A small network was shown many inputs. Here are its activations along a few directions, one row for each input.
In each table, some parts of the input vary, and every possible input appears once, in random order.
A made-up example of a description, with smaller parts first: line(6) and (point or ring(9) or (values(2) and ring(8))).
Shared parts are said once, and a part with two or three values counts as separate values.
(in the rows, 128 means zero)

Other details of the inputs shift rows strongly along three fixed directions, in all tables alike. That doesn't count.

Rows:
row 1: [166 141 140 135 123 139 124  86 133 104 132]
row 2: [139 131 143 136 108  95 122 123 135 135 146]
row 3: [128 132 118 128 141 170 135 114 118 109 113]
row 4: [142 132 146 136 107  98 121 126 134 137 144]
row 5: [122 132 115 123 132 166 138 109 121 107 110]
row 6: [143 139 143 133 112  94 124 127 138 135 140]
row 7: [147 135 142 140 121  93 119 128 134 135 142]
row 8: [127 124 114 134 137 169 139 113 122 107 114]
row 9: [104 133 120 130 139 128 129 153 119 140 132]
row 10: [166 132 142 143 119 143 122  89 135 106 130]
row 11: [130 129 118 132 141 168 139 117 122 108 107]
row 12: [105 124 121 133 136 128 136 154 119 138 133]
row 13: [101 133 116 125 129 124 133 151 120 138 127]
row 14: [128 128 116 131 143 165 140 113 123 107 108]
row 15: [141 129 147 122 119  93 105 136 135 114 149]
row 16: [144 137 146 135 111  95 120 129 134 136 137]
row 17: [100 127 118 126 126 126 141 151 125 137 131]
row 18: [101 130 119 127 130 122 138 152 124 137 122]
row 19: [100 135 118 122 130 125 137 150 122 138 130]
row 20: [168 138 143 143 123 141 121  92 135 105 122]
row 21: [107 131 119 130 141 123 139 154 124 137 128]
row 22: [144 138 146 137 111  97 118 129 137 137 137]
row 23: [167 138 138 137 122 138 119  86 131 105 129]
row 24: [160  33 113  36 175 131  96  80 151 233 105]
row 25: [144 136 142 136 111  93 120 127 136 136 137]
row 26: [141 131 142 136 107  96 120 125 135 136 145]
row 27: [102 124 118 133 137 125 137 151 121 136 134]
row 28: [124 133 118 123 130 169 137 113 120 109 108]
row 29: [123 126 118 130 127 171 138 114 125 110 109]
row 30: [104 126 118 131 137 126 139 152 123 137 136]
row 31: [104 119 124 117 138 120 123 165 127 116 126]
row 32: [101 114 123 118 134 123 124 162 126 116 134]
row 33: [101 134 120 125 129 128 131 152 121 140 127]
Description of these inputs: values(3) and (point or (values(2) and line(5))).
- Changing only the values(3) part turns row 22 into row 29. The same change can be made to row 14. Which row results? => row 27
- Which other rows does row 5 become when the values(2) part takes its other values? List them by row number. => row 24
- Which other rows does row 14 become when the line(5) part takes its other values? List them by row number. => row 7, row 11, row 20, row 21

Rows:
row 34: [219 122 190 135 107  35  68  85 156 144 178]
row 35: [ 58 140  97 127 154 137 148 196 104 114 115]
row 36: [148  99 145 101 141  54  87 145 140 184 161]
row 37: [ 73  80  96  89 136 161 142 161 123 150 100]
row 38: [188 163 154 156 100 183 133  65 132  29 110]
row 39: [153 170 153 163  68 131 129  95 128  44 141]
row 40: [136 111 136 109 114 106 112 137 146 147 126]
row 41: [ 81 120 107  99 130 131 127 170 127 143 117]
row 42: [172 228 143 222  77 153 168  59 110  91 136]
row 43: [107  60 114  66 131 128 114 128 139 185 112]
row 44: [ 76 169 119 166 130 121 149 191 107  81 130]
row 45: [ 73 173 127 160 118 124 156 192 111  81 135]
row 46: [172  89 122 106 166 202 113  61 133  99 110]
row 47: [127 105 129 103 107 117 125 117 139 132 127]
row 48: [189 147 146 161 126 174 121  72 130  43 119]
row 49: [165  50 104  62 191 195 112  65 142 151 100]
row 50: [ 74 173 123 166 126 123 140 191 101  79 134]
row 51: [173 132 140 145 114  84 138  78 141 233 138]
row 52: [118 132 142 120 125  52 103 173 127 159 156]
row 53: [ 52 130  96 121 136 148 151 194 121 122 108]
row 54: [124 127 145 149 139  69 115 168 131 137 176]
row 55: [127 135 148 139 121  63 111 172 128 142 150]
row 56: [152 125 170 118  89  25  85 144 156 174 168]
row 57: [149  79 113  83 170 149 111 101 137 149 110]
row 58: [ 96  76  89  54 171 199 134 127 123 154  79]
row 59: [ 74 155 117 164 144 115 144 200 109  96 144]
row 60: [156 148 133 152 137 171 125  97 120  56 140]
row 61: [ 70 109  96  95 158 189 146 159 111 124  92]
row 62: [167 111 170 136 126  31  88 150 145 169 192]
row 63: [165 133 128 114 128 198 136  63 133  64  94]
row 64: [ 89 126 128 132 102  98 138 167 129 126 140]
row 65: [160 183 151 165  81 129 128 100 138  44 134]
row 66: [ 54 168  87 170 138 161 185 163  93 187 112]
row 67: [193 104 130 120 127 130 134  46 143 238 112]
row 68: [151 110  92 110 151 194 162  49 127 209  82]
- Describe the family of inputs behind these rows. => ring(5) and (point or line(6))
- Changing only the ring(5) part turns row 51 into row 67. The same change can be made to row 59. Which row results? => row 48
- List by row number the other rows that have the ring(5) part in common with row 36. => row 39, row 41, row 42, row 52, row 58, row 60
- A walk changes only the line(6) part. It starts at row 37 and steps to row 40. List the rest of the walk in order. => row 38, row 55, row 48, row 62

Rows:
row 69: [154 161 131 133  97 189 130  76 133  96  98]
row 70: [167 150 123 161 133 172 141  68 114  97  92]
row 71: [122 197 152 187 131  88 142 176 120  74 172]
row 72: [187 112 157  91  99  44  98  92 177 213 144]
row 73: [201 100 175  97 142  62  73 108 149 195 167]
row 74: [105 172 158 179  72  81 145 176 118  69 148]
row 75: [ 50 128  99 128 126 115 150 212 124 186 105]
row 76: [187  81 154  85 128  39  71 101 169 169 167]
row 77: [ 66 116 110 135 178 120 142 224 110 162 127]
row 78: [153 134 132 114 107 167 147  78 136  59 107]
row 79: [153 129 130 127 126 180 102  85 126  54 122]
row 80: [ 88  34  76 106 160 224 168  96 123 184 129]
row 81: [113 213 135 193 113  77 152 151 106  98 158]
row 82: [ 52 143  94 124 157 115 141 196  88 188 128]
row 83: [147 134 143 114  98 179 129  79 123  65 108]
row 84: [100  45  80  73 182 197 118 130 130 139  76]
- Describe the family of inputs behind these rows. => point or (values(3) and ring(5))
- Which other rows does row 70 become when the ring(5) part takes its other values? List them by row number. => row 74, row 75, row 77, row 84

Rows:
row 85: [162 113 132 117 149 125 127  99 136 146 123]
row 86: [121 136 115 149 137 166 148 129 127 108 108]
row 87: [106 121 136 137 137  58 125 192 127 190 150]
row 88: [151 111 128 112 124 125 136  96 144 142 125]
row 89: [117 112 116 120 152 168 132 133 117 149 102]
row 90: [109 118  98 122 151 157 150 126 122 128 106]
row 91: [113 184 119 174 110 169 146 126 102  66 125]
row 92: [143 133 135  87 128 123 107 128 142 103  86]
row 93: [192 134 159 121  98  97 112  62 149 133 150]
row 94: [ 76 181 139 194  93  68 154 206 114 109 163]
row 95: [129  66  99  71 176 145 128 113 144 199 102]
row 96: [ 89  87 105  93 152 170 126 149 123 100 112]
row 97: [123 183 126 167 121 153 146 120 116  72 135]
row 98: [193 134 162 125  89 104 105  67 145 137 148]
row 99: [103 110 117 111 133 168 131 143 126  74 122]
row 100: [118 174 121 162 120 171 142 125 111  83 125]
row 101: [158 151 178 162  89  21  95 153 144 174 182]
row 102: [119  69 104  64 153 153 118 107 131 205 104]
row 103: [168 123 153 128 123 125  98 107 144  75 145]
row 104: [200 126 163 140  98 101  97  70 146 139 136]
row 105: [ 78 117 133 122 148  71 110 221 118 136 164]
row 106: [ 93 117 132 130 114  59 135 191 135 188 153]
row 107: [119 133 111 148 132 162 148 126 121 106 105]
row 108: [128 182 133 171 119 159 139 126 104  78 131]
row 109: [111 121 118 127 138 162 122 141 119  62 122]
row 110: [117  69 100  60 162 146 125 103 134 200 105]
row 111: [ 63 142 113 127 153  82 138 207 106 177 152]
row 112: [103 116 112 124 131 169 141 129 119 135 103]
row 113: [105 132 115 136 119 178 149 130 119 113 106]
row 114: [166 140 142 144 110 119 135  83 139 104 134]
row 115: [198 132 154 125 110  92 102  60 145 137 146]
- Describe the family of inputs behind these rows. => point or (line(5) and (point or ring(5)))
- A walk changes only the line(5) part. It starts at row 87 and steps to row 86. List the rest of the walk in order. => row 107, row 94, row 106
